These are the activations of a small neural network, seen along a few directions. Each row is one input.
In each table, some parts of the input vary, and every possible input appears once, in random order.
Descriptions start from the smaller parts, as in this example, which fits no table here: one of 8 places around a ring, together with either a single point or one of 11 places around a ring or (one of 2 separate values, together with one of 6 places along a line).
Shared parts are said once, and a part with two or three values counts as separate values.

Other details of the inputs vary at random and push rows far along two fixed directions, the same in every table; ignore that.

Rows:
r1: 8  4  15  -4  -26  9  6  4  -13  1  -14  15
r2: 2  -10  -34  12  2  7  -6  -10  34  18  -7  12
r3: 31  -16  -32  39  -25  -10  17  -18  33  18  32  25
r4: 15  -33  36  -14  -63  1  4  11  5  -3  3  -10
r5: -12  32  23  -11  5  9  -17  11  -16  -9  -25  -10
r6: -6  23  -7  2  25  -9  -8  6  -21  5  -30  -6
r7: -16  15  -4  -3  35  -4  -27  14  -15  -14  -5  -22
r8: 0  -20  41  -9  -32  3  3  10  -16  5  7  -11
r9: -22  -8  35  -38  -14  1  -11  -10  -26  -25  -20  -23
r10: -7  31  9  -14  14  14  -6  11  4  -3  -11  -8
r11: -3  1  0  -5  -27  8  -7  8  -3  9  -13  2
r12: 14  -51  -24  4  -53  7  2  -5  32  3  26  26
r13: 19  -4  -26  12  -35  1  30  -7  20  15  9  39
r14: 1  2  -37  16  10  -3  8  -5  23  1  30  22
r15: 5  17  -40  37  43  -30  -6  -5  11  17  4  -10
r16: -2  33  9  -2  16  -10  -4  13  -9  -22  -3  -20
r17: -28  20  12  -10  44  -3  -31  20  -28  -19  -11  -29
r18: -31  22  21  1  51  -9  -19  14  -29  -6  -12  -34
r19: 3  -5  56  -20  -39  8  14  12  -12  -9  13  -6
r20: -7  3  6  -12  30  15  -11  3  -1  1  -28  -18
r21: -4  21  17  -21  17  21  4  9  -2  -1  -10  -10
r22: -8  42  16  15  66  -20  -15  6  -18  -4  -11  -28
r23: 12  0  -46  24  1  13  2  -17  38  25  12  29
r24: 13  -20  30  -20  -36  14  16  13  -20  6  -17  -1
r25: 16  -14  -53  30  21  2  19  -18  25  38  4  18
r26: -1  -2  17  -14  -15  4  -18  20  -18  -18  -4  -23
r27: 8  -6  -50  35  14  -26  -5  -12  30  10  6  8
r28: -21  34  16  0  45  -9  -1  11  -14  -12  0  -18
r29: -5  39  26  -2  40  -15  -1  13  -14  -11  -5  -25
r30: 5  -6  22  -12  2  0  5  7  -14  1  -33  -7
r31: -3  43  9  -2  53  -10  9  9  -17  -5  -27  -9
r32: 29  -35  -25  17  -59  10  9  -9  28  2  35  31
r33: 3  -30  43  -56  -60  11  0  -1  -37  -15  -2  -1
r34: 3  -14  -29  -2  -33  -1  30  -33  19  1  28  29
r35: -3  13  18  -15  21  27  -5  4  -8  0  -16  -11
r36: -3  -28  58  -35  -65  32  -5  20  -20  -27  15  -2
r37: -13  -23  18  -16  -20  8  -14  12  -2  -16  2  -6
r38: 20  -33  -50  17  -16  20  19  -18  34  37  16  28
r39: 23  -29  -44  29  -40  -10  10  -9  27  18  27  21
r40: 2  -55  -14  11  -51  4  13  -8  27  9  26  30
r41: 20  -28  -19  0  -53  13  18  -1  28  -2  40  30
r42: 6  -20  20  -13  -10  17  7  3  -1  7  -21  -10
r43: -9  27  -13  -10  53  -21  -12  -22  -24  -12  -8  2
r44: 2  15  -66  42  56  -16  -13  -16  26  5  21  17
r45: 17  -9  33  -13  -29  17  18  5  -14  1  -13  10
r46: -14  51  -12  3  42  -9  -8  7  -1  -3  -19  -5
r47: 0  26  -60  12  55  -31  10  -33  9  4  12  26
r48: -15  14  25  -17  22  -8  -31  22  -20  -30  -25  -37
r49: -19  12  7  -14  11  -1  -3  -24  -22  -17  -3  -8
r50: 7  28  -63  35  50  -22  0  -9  27  -1  17  12
r51: 13  -39  -18  26  -24  -13  16  -15  30  26  22  23
r52: 3  13  -35  36  50  -30  -2  -7  9  24  6  -6
r53: 10  -30  -37  21  -34  1  30  -13  34  13  45  44
r54: 13  8  -38  30  43  3  13  -19  20  27  -1  14
r55: -28  18  3  -18  32  -10  -14  -16  -32  -14  -17  -26
r56: -2  -5  32  -22  -25  4  -5  13  -19  -7  -35  -5
r57: 2  16  31  -19  6  18  14  11  -10  -2  -13  -11
r58: -15  -2  8  7  10  3  -4  2  -8  -10  11  4
r59: -28  11  5  2  37  -6  -17  12  -22  -9  -6  -19
r60: -12  -32  45  -18  -42  10  0  12  -8  -8  2  -10
r61: 9  -28  -32  -8  -9  -18  4  -32  10  7  6  27
r62: -15  34  22  14  60  -16  -13  1  -20  -4  -7  -22
r63: -24  23  28  3  41  -3  -13  9  -24  -12  -4  -22
r64: 17  -49  58  -25  -85  10  11  14  0  1  8  -5
r65: 13  -2  63  -30  -63  12  12  23  -13  -20  7  -18
r66: -2  -11  24  -24  -40  31  -8  14  -4  3  -10  -9
r67: 13  -5  17  2  -38  5  -2  6  -3  -13  11  -3
r68: -3  11  -65  36  36  -21  -9  -19  35  23  -14  19
Each input here is: one of 4 places along a line, together with either one of 2 separate values or one of 6 places around a ring or one of 9 places around a ring.
Q: Changing only the place on the line of 4 turns r4 into r3. The same change can be made to r61. Which row results?
A: r43
Q: Changing only the place on the line of 4 turns r26 into r50. The same change can be made to r7. Which row results?
A: r41
Q: Change only the choice among 2 separate values in r55. List by row number the other rows that result.
A: r33
Q: Start at r9 and move only the place on the line of 4, one step at a time. The first step leads to r55. Which rows follow, in order?
A: r49, r34
Q: Change only the choice among 2 separate values in r47. List by row number the other rows that result.
A: r34

Rows:
r69: 1  -58  29  -28  -85  13  2  0  1  -14  29  9
r70: 17  -18  -48  42  0  -23  16  -22  33  16  43  27
r71: -19  34  26  -27  40  1  -17  5  -33  -12  -50  -31
r72: 19  7  -51  30  13  4  23  -18  35  30  6  37
r73: -22  0  -26  15  47  -18  -25  -5  0  -10  5  -10
r74: 27  -22  0  1  -42  13  29  -6  18  22  6  23
r75: -20  12  -25  9  42  -29  -20  -13  -3  -17  4  -10
r76: -25  48  7  2  58  -15  -20  12  -20  -24  1  -27
r77: 2  13  44  -19  -13  19  2  23  -16  1  -30  -14
r78: 13  -44  -10  -6  -46  26  14  -10  16  24  -2  22
r79: -30  28  -13  -1  65  -30  -35  1  -23  -27  -10  -26
r80: 1  -1  16  -3  -20  1  -7  16  0  -16  16  -14
r81: 12  -9  62  -41  -57  33  21  16  -17  -6  -10  0
r82: 25  4  -55  34  13  3  17  -14  40  33  2  27
r83: -17  15  77  -27  -6  -1  -20  30  -45  -35  -8  -43
r84: 1  3  -25  32  11  -19  -3  -2  16  4  23  7
r85: 4  -20  32  -17  -55  11  13  6  -7  -16  31  3
r86: 10  6  3  6  5  4  14  4  2  15  -13  2
r87: -2  15  -22  -1  30  -2  -7  -8  -6  11  -31  2
r88: 1  -11  -19  -1  0  8  4  -14  10  21  -11  13
Q: What is each input in this table made of?
A: one of 2 separate values, together with either one of 4 places along a line or one of 6 places around a ring
Q: Changing only the choice among 2 separate values turns r81 into r85. The same change can be made to r82. Which row results?
A: r80

Rows:
r89: 12  -19  65  -27  -74  7  12  21  -16  -22  11  -8
r90: 5  17  41  -23  -8  0  3  20  -24  -9  -26  -19
r91: -9  7  5  -2  43  -12  -31  14  -15  -14  0  -42
r92: -3  17  -43  25  44  7  6  -1  17  19  -9  15
r93: -3  22  49  -30  11  11  4  5  -33  -4  -29  -24
r94: 3  25  -22  29  51  -31  7  -12  2  -3  6  -6
r95: 18  1  -20  12  -19  -3  8  3  21  18  1  20
r96: 3  26  14  -5  32  -10  10  2  -19  -2  -26  -19
r97: 15  -38  34  -29  -45  27  -11  12  -8  -2  -16  -25
r98: -21  35  -38  -8  57  -20  -19  -14  -8  -27  5  -5
r99: 10  -10  -30  26  4  -6  20  -23  29  21  35  29
r100: -8  -42  55  -45  -88  32  3  6  -21  -5  -14  -2
r101: -14  21  13  2  42  1  -6  8  -11  -12  5  -12
r102: -21  32  7  9  48  2  -16  16  -11  -16  -2  -16
r103: -9  29  34  -5  11  -12  -17  24  -16  -23  -4  -24
r104: -8  -35  -16  6  -42  -3  8  -12  7  7  29  16
r105: -11  -9  -39  25  34  -34  -12  -14  -6  7  10  13
r106: 19  -4  -22  12  -29  10  8  0  22  18  3  19
r107: 15  -13  -5  -5  -20  15  24  -11  15  28  6  23
r108: -20  7  11  -7  39  -14  -26  -3  -36  -5  -43  -14
r109: 3  0  -48  -14  0  3  -2  -31  14  -7  3  29
r110: -1  -44  -14  5  -40  -6  5  -8  29  3  28  11
r111: 18  -19  4  9  -33  -1  24  -18  11  10  28  18
r112: 1  -35  -17  2  -17  2  1  -15  33  13  -10  12
r113: 14  -9  -49  25  14  8  23  -15  31  33  12  35
r114: 8  -2  -12  8  -16  20  5  9  12  11  -5  11
r115: -2  5  4  12  -13  10  -6  11  4  -11  13  -3
r116: -13  36  39  -9  14  -2  -26  26  -24  -26  -10  -32
Q: What is each input in this table made of?
A: one of 2 separate values, together with either a single point or one of 4 places along a line or one of 9 places around a ring
Q: Changing only the choice among 2 separate values turns r89 into r90. The same change can be made to r103. Which row results?
A: r95
Q: Change only the choice among 2 separate values in r106. List by row number the other rows that result.
A: r116

Rows:
r117: -17  40  19  9  49  -12  -20  18  -26  -16  -7  -26
r118: 7  -17  -3  8  -35  13  3  11  12  1  27  12
r119: 8  -32  30  -37  -80  37  26  -6  2  0  13  26
r120: -17  -11  43  -35  -26  12  -16  11  -32  -12  -38  -21
r121: 11  -7  13  0  -27  6  17  3  5  12  1  5
r122: -23  9  55  -34  23  11  -20  22  -32  -23  -31  -42
r123: 13  -15  -23  32  -16  -3  17  -9  34  23  21  26
r124: 11  -41  32  -26  -95  20  1  13  9  -18  29  6
r125: -2  14  46  -42  -2  20  -12  19  -31  -17  -39  -29
r126: -15  18  -32  10  47  -2  7  -22  11  8  5  17
r127: -5  12  64  -33  -14  9  1  21  -34  -11  -26  -29
r128: -14  18  -39  15  60  -27  -21  -9  6  -12  4  -14
r129: -15  26  52  -14  17  -3  -13  27  -43  -23  -10  -32
r130: -19  28  -37  7  45  -18  -4  -23  4  -16  16  9
r131: 29  -13  -37  15  -15  -3  26  -20  24  28  7  33
r132: 0  8  -39  26  31  -35  -2  -19  12  -4  20  3
r133: -20  27  21  -6  59  -15  -23  6  -39  -19  -15  -36
r134: 3  -5  6  8  -3  -8  8  1  -12  -3  17  2
r135: -14  2  61  -31  7  6  -11  15  -32  -15  -22  -35
r136: 28  -17  -39  14  -15  -1  22  -22  25  28  4  31
r137: 18  -25  -37  36  -21  -7  28  -16  39  31  29  36
r138: -23  31  23  -5  53  3  -24  19  -15  -13  -23  -34
r139: 8  -13  -38  33  -1  4  10  -6  38  22  21  24
r140: 0  16  46  -33  -16  26  -11  26  -24  -15  -32  -23
r141: 3  1  -47  22  40  -8  2  -16  22  23  -5  6
r142: -24  24  15  -11  63  -6  -30  14  -32  -20  -18  -37
r143: 13  -16  -43  27  -28  -9  5  -6  39  4  38  27
r144: -19  -2  -34  18  40  -20  -15  -14  4  10  -19  3
r145: 6  -21  27  -23  -42  26  4  8  0  3  -6  -5
r146: 12  -30  -47  24  -12  2  6  -14  28  16  35  26
r147: 13  5  46  -28  -40  16  13  18  -18  -5  -18  -3
r148: 7  3  -39  24  35  -14  6  -22  18  25  -3  8
r149: 18  -53  50  -22  -97  23  30  7  3  5  20  15
r150: -16  -15  -11  -7  -12  -18  -22  -6  -5  -12  -3  -1
r151: -8  32  -24  18  74  -21  -3  -12  -1  15  -19  -12
r152: -19  43  21  2  40  -23  -25  16  -20  -30  -5  -30
r153: -8  21  -25  25  67  -27  -9  -11  -12  1  4  -9
r154: 5  -20  44  -23  -64  -3  8  10  -13  -25  19  -6
r155: 0  -42  -38  13  -30  -8  -2  -17  10  14  15  29
r156: -9  10  -46  16  32  -3  10  -27  8  3  25  28
r157: -4  9  -44  14  30  -13  -10  -16  2  13  -32  10
r158: -25  27  19  -7  61  1  -25  13  -16  -11  -26  -35
r159: 8  13  -40  1  12  7  19  -23  17  14  2  35
r160: 7  27  16  -2  7  4  0  12  -9  -1  -23  -6
r161: 9  27  -37  23  31  0  1  1  17  12  -12  10
r162: 3  -14  1  -2  -17  -15  -3  -8  0  -13  17  -3
r163: 1  -21  44  -19  -29  9  9  5  -12  -3  -1  -8
r164: -2  -15  25  -13  -31  20  -10  18  -9  -11  13  -6
r165: 2  33  -34  11  59  -3  -9  -4  5  10  -25  -5
r166: 25  -8  1  -4  -36  6  25  -3  5  13  -3  20
r167: 9  -42  31  -30  -85  17  -2  10  4  -20  26  1
r168: 17  -18  -32  23  -28  13  18  -5  35  25  14  26
r169: 17  -17  -36  30  -28  -21  16  -14  32  5  40  28
r170: 10  -8  37  -11  -46  17  11  12  0  5  -3  -1
r171: -6  13  14  -8  9  15  -7  13  -5  0  -18  -17
Q: Changing only one part turns r159 into r130. The same change can be made to r131. Which row results?
A: r132
Q: Changing only one part turns r169 into r147. The same change can be made to r162. Which row results?
A: r136
Q: What is each input in this table made of?
A: one of 5 places along a line, together with either one of 2 separate values or one of 9 places around a ring
Q: Change only the choice among 2 separate values in r120. List by row number the other rows that result.
A: r119
Q: Start at r134 and move only the place on the ring of 9, one step at a time. The first step leads to r153. Which rows follow, in order?
A: r133, r142, r146, r164, r118, r117, r129
Q: Change only the place on the line of 5 in r166. List by row number the other rows that result.
A: r127, r134, r149, r154
